A small network was trained on made-up records. Each row is its average activation on records with the value named, seen along a few directions.
Related values have similar rows: they may be neighbours, one step apart, or belong to one group.
(in the rows, 500 means zero)
Random noise pushes rows far along 10 fixed directions. That doesn't count. These rows show it; they differ only by the noise:
[406 497 541 640 494 638 522 420 464 569 416 179 543 462 467 493 535 453
 285 608]
[429 323 559 534 638 483 540 324 558 467 423 707 379 531 408 475 355 450
 411 540]
[667 318 605 661 564 405 476 534 440 473 446 642 484 493 727 645 513 626
 529 421]
[415 490 615 739 476 516 556 600 485 622 571 314 594 201 550 640 533 708
 356 484]
[370 520 496 487 578 620 474 402 667 611 225 417 501 604 423 332 659 318
 375 623]
[623 298 540 529 342 481 438 295 274 324 659 263 333 508 488 563 214 502
 483 473]
[424 348 566 522 551 406 593 621 646 640 550 553 482 274 482 580 584 789
 430 452]
[388 662 536 535 502 538 485 551 573 608 491 506 542 435 435 386 597 378
 486 514]
[460 396 476 435 510 421 313 577 525 437 424 561 245 448 445 407 733 567
 278 460]
[485 356 596 424 528 341 573 564 609 623 614 558 399 524 474 386 706 586
 225 489]
[526 631 497 469 551 563 302 581 433 315 347 640 326 504 409 457 886 527
 268 575]
[402 639 453 672 474 607 369 535 312 494 496 294 485 440 504 444 438 275
 461 478]


Values of Siz:
v9: [459 595 459 616 490 536 429 579 481 685 305 123 660 549 673 443 658 369
 354 483]
v3: [673 345 447 449 417 571 555 506 598 540 382 427 572 606 623 589 558 703
 699 473]
v2: [377 644 467 267 302 538 532 421 657 433 610 386 564 421 355 483 221 447
 769 493]
v5: [619 589 626 436 522 469 565 369 503 398 499 668 511 683 469 507 598 471
 278 658]
v1: [418 548 334 514 348 484 316 618 500 438 423 266 445 409 544 456 606 548
 450 389]
v7: [605 539 839 717 232 278 497 343 459 621 801 501 628 548 700 291 570 302
 103 417]
v4: [507 342 571 545 383 426 354 430 562 463 545 449 410 235 546 596 421 770
 547 480]
v8: [383 410 502 509 482 402 698 532 498 573 737 429 602 404 451 528 450 709
 143 527]
v10: [571 545 426 447 720 481 631 698 447 400 596 741 550 587 516 731 423 638
 599 458]
v6: [397 377 371 378 502 358 434 537 577 542 537 532 307 450 422 358 534 485
 470 473]
A value of Siz combines one of 2 hidden first parts with one of 5 second parts; all combinations occur once.
Question: Changing only the second part turns v1 into v6. v8 has the same second part as v1; what does that change turn v8 into?
Answer: v4
Question: Changing only the second part turns v5 into v3. v9 has the same second part as v5; what does that change turn v9 into?
Answer: v7

Values of Neput:
e3: [247 497 506 437 417 534 688 577 716 649 687 248 609 240 335 513 370 665
 487 516]
e5: [459 605 480 551 405 615 337 357 440 163 347 400 397 407 352 596 497 563
 324 587]
e1: [282 539 489 376 275 629 549 360 624 529 540 197 512 324 191 454 412 567
 406 578]
e7: [586 400 395 567 633 358 298 598 336 531 476 639 327 663 710 352 613 274
 370 417]
e9: [604 536 475 276 444 476 220 481 531 470 430 573 335 632 476 281 738 338
 539 487]
e10: [310 527 303 638 874 609 749 514 192 529 586 626 547 788 390 449 254 152
 270 528]
e4: [501 239 558 792 600 534 566 450 499 537 346 499 557 382 724 678 372 633
 571 477]
e2: [534 583 323 381 477 485 463 816 302 518 655 224 472 370 505 661 517 725
 627 425]
e6: [584 463 439 382 482 432 412 713 489 579 400 286 441 588 646 488 743 544
 522 445]
e8: [515 767 488 516 396 664 498 476 380 406 573 421 549 461 354 459 639 463
 466 599]
A value of Neput combines one of 2 hidden first parts with one of 5 second parts; all combinations occur once.
Question: Changing only the second part turns e5 into e2. e3 has the same second part as e5; what does that change turn e3 into?
Answer: e6
Question: Changing only the second part turns e7 into e8. e9 has the same second part as e7; what does that change turn e9 into?
Answer: e4
